These are the activations of a small neural network, seen along a few directions. Each row is one input.
In each table, some parts of the input vary, and every possible input appears once, in random order.
A made-up example of a description, with smaller parts first: one of 8 places around a ring, together with either a single point or one of 9 places along a line or (one of 3 separate values, together with one of 4 places along a line).
Shared parts are said once, and a part with two or three values counts as separate values.

A family of inputs:
x1: [ -1 -25   4   5   0   3   7  -1 -16 -12 -13]
x2: [-11  45  14   1   4   2 -36   3  17  -4   6]
x3: [  8 -12 -13 -13  -4  -7  21   2 -19  11  -4]
x4: [ -8  44  18   0   2   6 -35  -1  23  -7   8]
x5: [  2 -20   6   7   2  -3  18 -15  -6 -10 -10]
x6: [  3  -8 -17  -2  -3   3  -1  13  -6   1   6]
x7: [ 1 -5 -1  1  2 -6 13 -6  6 14  6]
x8: [  0 -15   1   6   0   3  -4   7   1  -5   1]
x9: [  2  -5 -18  -7  -4   2  10   5  -5  12   7]
x10: [  6 -17 -13  -8  -4  -2  11  10 -20   0  -6]
x11: [  8 -15  -1   0   2  -9  26 -14  -9   5  -7]
x12: [ -3 -13   4  10   2   4   3  -7  12  -1  -2]
x13: [ -8  45  15  -1   3   4 -34   3  21  -6   8]
What do these inputs look like to the network?
Answer: either one of 3 separate values or (one of 2 separate values, together with one of 5 places around a ring)
Which other rows does x1 become when the place on the ring of 5 takes its other values? List them by row number.
Answer: x3, x5, x10, x11
Which other rows does x11 become when the choice among 2 separate values takes its other values? List them by row number.
Answer: x7

A family of inputs:
x14: [ -3 -14   7  25  10 -13  33 -42   0  -8 -22]
x15: [ -3 -24  12  12  11  10  15 -12 -26 -35 -13]
x16: [ 12 -53   7  27  -3  -7  10 -11   9 -18  -1]
x17: [  9  15 -29  -6  -4  10 -17  32  20  11  24]
x18: [ 14 -21 -35   2  -7  -7  11   4 -47 -10 -14]
x19: [ -4 -29  26  17  -1  19 -22 -10  24  -3  -6]
x20: [ -3  37  32   4  -9  11 -43  16   2 -16 -11]
x21: [-13   7 -23 -22  -1 -10  29  -1  -6  36  -3]
x22: [  4  50 -10 -12  -5 -17  -1   3  12  27   8]
x23: [-14  21  19  18  13  26 -33  15  26  -5  26]
x24: [  3 -16 -11  -9   9 -13  43 -21 -20  27   1]
x25: [ 11  25   1 -31 -21  -8 -18  39   1 -12  -1]
x26: [  3 -24 -26 -22  -5   6   7  25   0  20  25]
x27: [ -3 -40 -33  12   8  -3  16   7 -15  21  12]
x28: [ -5   7 -31  -9  -8   3   7  30 -40   6  -6]
x29: [-10  46  29 -15   7  -3 -17 -25  34  -2  19]
x30: [ 12  -3  24   3   2  -1 -31 -18  -5 -33 -24]
x31: [-10  13  38   5   3  -3  10 -33  30  -4 -13]
What do these inputs look like to the network?
Answer: one of 3 separate values, together with one of 6 places around a ring
The inputs of x22 and x29 match in every part but the place on the ring of 6. If x25 is changed in the same way as x22 into x29, which row does it become?
Answer: x20
Start at x17 and move only the place on the ring of 6, one step at a time. The first step leads to x26. Which rows follow, in order?
Answer: x27, x16, x19, x23
Which other rows does x24 become when the choice among 3 separate values takes its other values? List them by row number.
Answer: x18, x27

A family of inputs:
x32: [ -6 -12  23  13   6   2   7 -25  14  -2   1]
x33: [  1 -10  20  13   3  -4   6 -24  13  -1 -10]
x34: [ -8   9  14  -6   3  11 -31  22  -2 -15  -2]
x35: [  1 -10 -29  -2   9   2 -10  35 -20   6   1]
x36: [ -5  10  22  20  -1   3 -22 -14  21 -27  -5]
x37: [  8 -24 -30  -7   2  -6 -11  23  -7  -2   6]
x38: [  2 -23   6  -5  -1  -8  32 -23 -14   6 -16]
x39: [ -2  53 -14 -18 -11   1  -5   3  20  33  20]
x40: [ -3  55 -11 -21   6  -5  -4   5  22  32  27]
x41: [  1 -23   3   2  -3   8  31 -23 -21   9 -14]
x42: [-14  11  13   1  -8  14 -30  25   4 -13   0]
x43: [ 17 -27 -19  -3  -7 -10  29   3 -17  -1   2]
x44: [ 10 -17 -23   2  -1 -15  25   1 -27   4   0]
x45: [ -4   8  25  10   4   8 -18  -9  14 -28  -7]
What do these inputs look like to the network?
Answer: one of 2 separate values, together with either a single point or one of 6 places around a ring
